A small network was shown many inputs. Here are its activations along a few directions, one row for each input.
In each table, some parts of the input vary, and every possible input appears once, in random order.
Descriptions start from the smaller parts, as in this example, which fits no table here: one of 6 places along a line, together with either a single point or one of 11 places around a ring or (one of 3 separate values, together with one of 5 places around a ring).
Shared parts are said once, and a part with two or three values counts as separate values.
(in the rows, 128 means zero)

Other details of the inputs vary at random and push rows far along two fixed directions, the same in every table; ignore that.

A family of inputs:
R1: [136 133 115 116 128 115 142 134 148 122 141 129  96 125]
R2: [153 151 126 108 122 121 133 133 132 118 131 113 104 121]
R3: [114 131 154 141 129 127  98 118 109 112 114 122 178 132]
R4: [107 113 146 146 117 124 107 130 112 120 120 139 168 135]
R5: [150 134 118 122 129 119 142 142 145 125 150 129 102 124]
R6: [106 101 116 119 132 161 153  94 124 183 116 143 129 129]
R7: [143 153 123 112 127 122 140 129 130 114 128 114 100 126]
R8: [121 113 136 151 127 128 100 132 109 132 116 138 171 134]
R9: [127 113 142 150 122 131  98 139 108 130 122 136 175 132]
R10: [118 111 151 142 116 130  97 138 112 126 116 133 169 133]
R11: [110 130 151 140 133 128 101 119 109 114 112 122 178 131]
R12: [146 133 116 121 130 128 131 139 141 124 141 119  96 128]
R13: [143 153 122 112 140 118 131 123 146 111 136 113 106 121]
R14: [106  94 120 112 125 149 160  98 131 182 120 148 138 120]
R15: [147 131 115 124 131 118 146 138 145 124 146 128  99 123]
R16: [113  97 117 113 131 161 151  99 125 187 118 143 133 124]
R17: [151 148 124 109 125 121 137 129 133 117 127 113 101 121]
R18: [139 130 117 117 125 118 144 136 148 120 143 125  98 124]
R19: [147 154 125 112 124 122 137 128 131 113 130 115  99 126]
R20: [107 131 152 141 134 130 103 120 108 112 111 122 176 128]
R21: [146 150 125 113 138 119 133 125 145 110 138 108 107 120]
R22: [139 135 118 116 130 122 137 134 148 124 135 125  92 128]
R23: [115 115 144 154 122 123 108 132 108 124 124 141 170 134]
R24: [104 116 122 108 131 156 164  87 115 174 100 137 133 119]
R25: [103 115 147 148 122 133 106 132 110 124 112 134 163 135]
R26: [138 139 122 121 126 124 137 136 146 117 140 123  92 132]
R27: [106 114 147 146 121 131 104 132 110 125 112 134 165 138]
R28: [111 114 142 153 125 123 111 133 108 127 122 140 169 134]
R29: [143 136 113 119 133 127 131 136 142 126 138 124  94 129]
R30: [140 142 112 132 134 125 140 140 140 119 144 123  96 127]
R31: [157 169 161 175 114  83  35 206 111  20 148  99 147 150]
R32: [143 140 112 130 134 123 139 139 140 121 145 122  98 130]
R33: [148 153 127 112 135 119 129 129 145 110 141 109 110 120]
R34: [135 141 115 126 133 131 134 139 139 119 141 120  92 130]
R35: [136 140 114 130 133 119 148 138 143 119 147 128  94 124]
R36: [148 151 121 108 127 120 136 127 134 118 125 118  99 122]
R37: [ 95  99 117 116 130 148 165  95 128 176 117 148 134 125]
R38: [120 117 141 156 123 130 100 134 107 125 121 136 170 137]
R39: [ 92 100 118 118 130 150 166  96 128 174 116 149 133 122]
R40: [106  94 121 113 129 154 157  96 130 181 111 142 132 123]
R41: [144 134 112 123 133 116 144 135 145 126 144 132  97 125]
R42: [124 110 140 152 125 130 101 135 108 129 119 135 172 132]
Each input here is: one of 6 places along a line, together with either one of 2 separate values or one of 5 places around a ring.
The inputs of R26 and R10 match in every part but the place on the line of 6. If R19 is changed in the same way as R26 into R10, which row does it become?
> R2
Change only the place on the ring of 5 in R29. List by row number the other rows that result.
> R1, R8, R22, R41
Which other rows agree with R17 in the place on the line of 6? List them by row number.
> R12, R15, R18, R21, R40, R42
Change only the place on the ring of 5 in R6. List by row number the other rows that result.
> R4, R23, R26, R38

A family of inputs:
R43: [132 124 124 135 130 125 128 132 134 126 136 129 123 130]
R44: [128 133 127 126 132 125 130 126 130 121 130 125 127 125]
R45: [127 135 128 126 129 127 131 128 127 121 128 124 122 126]
R46: [135 133 128 128 127 128 130 130 125 127 127 125 125 127]
R47: [133 129 126 123 127 127 125 130 129 127 126 125 124 127]
R48: [128 133 130 124 129 125 128 127 133 122 127 125 122 128]
R49: [128 134 127 125 130 124 129 127 129 122 126 126 123 126]
R50: [126 132 128 123 129 125 128 127 130 123 125 124 124 127]
R51: [133 133 124 137 132 123 121 141 133 119 139 127 122 129]
R52: [105 103 151 149 123 138 103 116  95 145 103 141 198 130]
R53: [135 130 129 123 127 127 125 130 132 127 127 126 122 128]
R54: [ 97  96 148 151 116 139 108 122  99 145 108 148 189 133]
R55: [128 122 125 134 127 130 129 132 129 129 131 130 124 132]
R56: [130 126 126 131 126 122 126 138 131 123 133 132 122 132]
R57: [137 134 128 126 128 125 124 130 130 124 134 125 127 129]
R58: [137 133 127 126 128 125 128 129 128 127 126 127 124 127]
R59: [126 122 127 133 129 125 130 134 131 130 135 132 128 129]
R60: [128 132 130 125 131 126 129 126 134 122 131 124 125 126]
R61: [137 133 127 127 130 124 125 133 129 121 132 124 125 125]
R62: [138 136 127 125 126 123 122 132 129 121 131 125 121 130]
R63: [133 130 130 125 126 131 126 130 129 127 128 124 123 128]
R64: [129 124 126 132 125 123 132 135 134 127 138 133 124 126]
R65: [126 134 128 124 128 128 130 129 130 122 127 122 122 127]
R66: [105 107 149 144 119 141 102 117  96 143 105 138 188 134]
R67: [135 130 126 124 129 127 127 131 131 126 130 123 126 125]
R68: [126 134 131 125 128 129 129 128 131 122 128 123 122 128]
R69: [128 137 130 127 127 126 127 128 128 120 131 123 123 130]
R70: [128 134 128 124 128 124 128 124 129 123 128 127 124 129]
R71: [135 130 129 125 129 128 126 129 133 127 131 124 125 126]
R72: [128 137 129 128 129 126 133 127 127 122 128 124 123 128]
R73: [127 126 126 131 126 127 130 137 130 126 135 131 120 131]
R74: [128 133 127 124 131 125 130 128 133 122 130 123 126 126]
R75: [128 129 123 134 129 131 127 136 130 127 133 129 120 131]
R76: [131 137 129 127 130 123 127 128 132 118 134 124 127 129]
R77: [133 131 127 126 127 130 128 130 125 126 127 125 124 126]
R78: [131 124 123 133 128 125 127 133 132 126 131 130 120 132]
R79: [130 135 128 127 130 123 131 126 129 122 126 126 124 127]
R80: [129 125 125 130 123 123 131 136 133 126 134 134 122 129]
R81: [101  98  95  89 146 170 212  59 144 221 114 149 105 112]
R82: [134 132 128 125 125 128 125 134 128 123 128 122 124 128]
R83: [135 131 125 124 128 126 126 130 127 126 126 126 123 126]
R84: [127 126 123 133 130 129 125 133 130 130 129 133 124 131]
What is each input in this table made of?
> one of 3 separate values, together with either one of 4 places along a line or (one of 2 separate values, together with one of 5 places around a ring)
The inputs of R62 and R66 match in every part but the choice among 3 separate values. If R83 is changed in the same way as R62 into R66, which row does it become?
> R77
The inputs of R46 and R52 match in every part but the choice among 3 separate values. If R73 is changed in the same way as R46 into R52, which row does it become?
> R59
Change only the place on the ring of 5 in R50. List by row number the other rows that result.
> R48, R49, R70, R79
A walk changes only the place on the ring of 5. It starts at R57 and steps to R71. List the rest of the walk in order.
> R67, R61, R52

A family of inputs:
R85: [103 125 129 136 133 133 128 117 113 131 107 134 143 129]
R86: [138 146 145 122 113 127 112 134 109 111 118 114 138 128]
R87: [137 161 141 140 118 101 107 162 119  69 133 113 121 131]
R88: [133 134 135 147 120 113  93 170 138  88 149 123 118 142]
R89: [145 154 135 151 135 102 103 159 132  74 152 111 131 131]
R90: [103 110 126 151 128 140 126 133 120 142 131 145 140 139]
R91: [188 163  80  80 145 119 184 123 178 138 162 113  28 111]
R92: [128 127 100 105 146 142 193  96 154 167 142 133  89 112]
R93: [140 125 136 130 129 133 117 125 118 135 124 124 152 122]
R94: [158 154 134 140 133 115  90 158 130  90 147 108 128 132]
R95: [157 141 137 146 114 114  95 171 123  92 140 119 119 136]
R96: [104  89 125 137 125 164 126 112 108 183 110 148 157 135]
R97: [136 114 131 135 116 131 117 137 113 141 120 137 141 132]
R98: [102 120 145 119 127 141 126 101 120 138 108 126 154 130]
R99: [103 129 132 137 137 135 126 109 116 131 109 131 145 133]
R100: [111 113 135 130 137 136 119 117 132 140 129 131 155 127]
R101: [100 128 140 132 131 141 134 101 111 136 111 130 154 131]
R102: [155 148 138 133 127  91  96 154 140  78 145 118 133 126]
R103: [121 114 138 124 129 124 127 115 129 139 123 134 160 122]
R104: [ 97  84 134 129 118 142 136 109 118 171 109 155 162 129]
R105: [ 95 107 134 122 130 142 126 104 117 151  97 137 153 127]
R106: [108 124 147 116 115 134 129 113 117 132 113 126 149 126]
R107: [174 169  85  69 133 130 194 126 170 135 150 106   9 112]
R108: [155 133  80  80 151 154 202  94 169 183 148 119  49 110]
R109: [ 99  98 131 147 123 142 139 120 113 156 119 151 152 132]
R110: [ 96  96 126 149 127 146 136 120 113 157 120 149 152 135]
R111: [139 154 146 127 115 102  99 160 128  72 131 110 121 129]
R112: [104 109 132 123 134 158 125  88 105 172  89 134 161 129]
R113: [147 136 134 140 117  94  95 166 135  83 142 128 121 136]
R114: [116 107 137 138 117 130 119 138 127 131 127 138 140 132]
R115: [161 145 136 131 126 111 105 146 125 104 135 115 139 125]
R116: [120 139 139 128 131 120 105 128 131 103 118 117 132 135]
R117: [128 156 145 135 116 112 118 144 116  86 132 115 131 130]
R118: [109 105 125 144 124 127 133 121 114 148 119 154 150 132]
R119: [115 111 135 130 135 134 122 116 130 137 127 128 156 125]
R120: [152 158 135 133 125 112  91 156 120  83 122 108 117 132]
R121: [124 122  86  64 146 178 221  55 153 217 117 130  60 112]
R122: [163 163 101 108 142 106 170 135 166 109 164 116  63 117]
R123: [113 105 132 141 120 133 116 138 128 131 129 136 139 135]
R124: [ 98 109 129 141 142 145 134 105 119 157 124 141 164 127]
R125: [143 144 135 154 117  96 106 171 126  80 146 127 122 138]
R126: [142 139 143 133 128 108 107 146 138  94 142 116 138 124]
R127: [115  91 125 131 121 147 129 106 104 181 103 154 161 129]
R128: [121 101 127 139 121 150 120 127 111 158 117 138 147 135]
R129: [164 162  98 111 143 102 162 135 164 107 162 120  67 117]
The inputs of R99 and R116 match in every part but one. If R117 is changed in the same way as R99 into R116, which row does it become?
> R106
What is each input in this table made of?
> one of 3 separate values, together with either one of 5 places around a ring or (one of 2 separate values, together with one of 5 places along a line)
Change only the place on the ring of 5 in R121. List by row number the other rows that result.
> R86, R107, R112, R120
Change only the choice among 3 separate values in R97. List by row number the other rows that result.
> R104, R125
Change only the choice among 2 separate values in R97. List by row number the other rows that result.
> R115
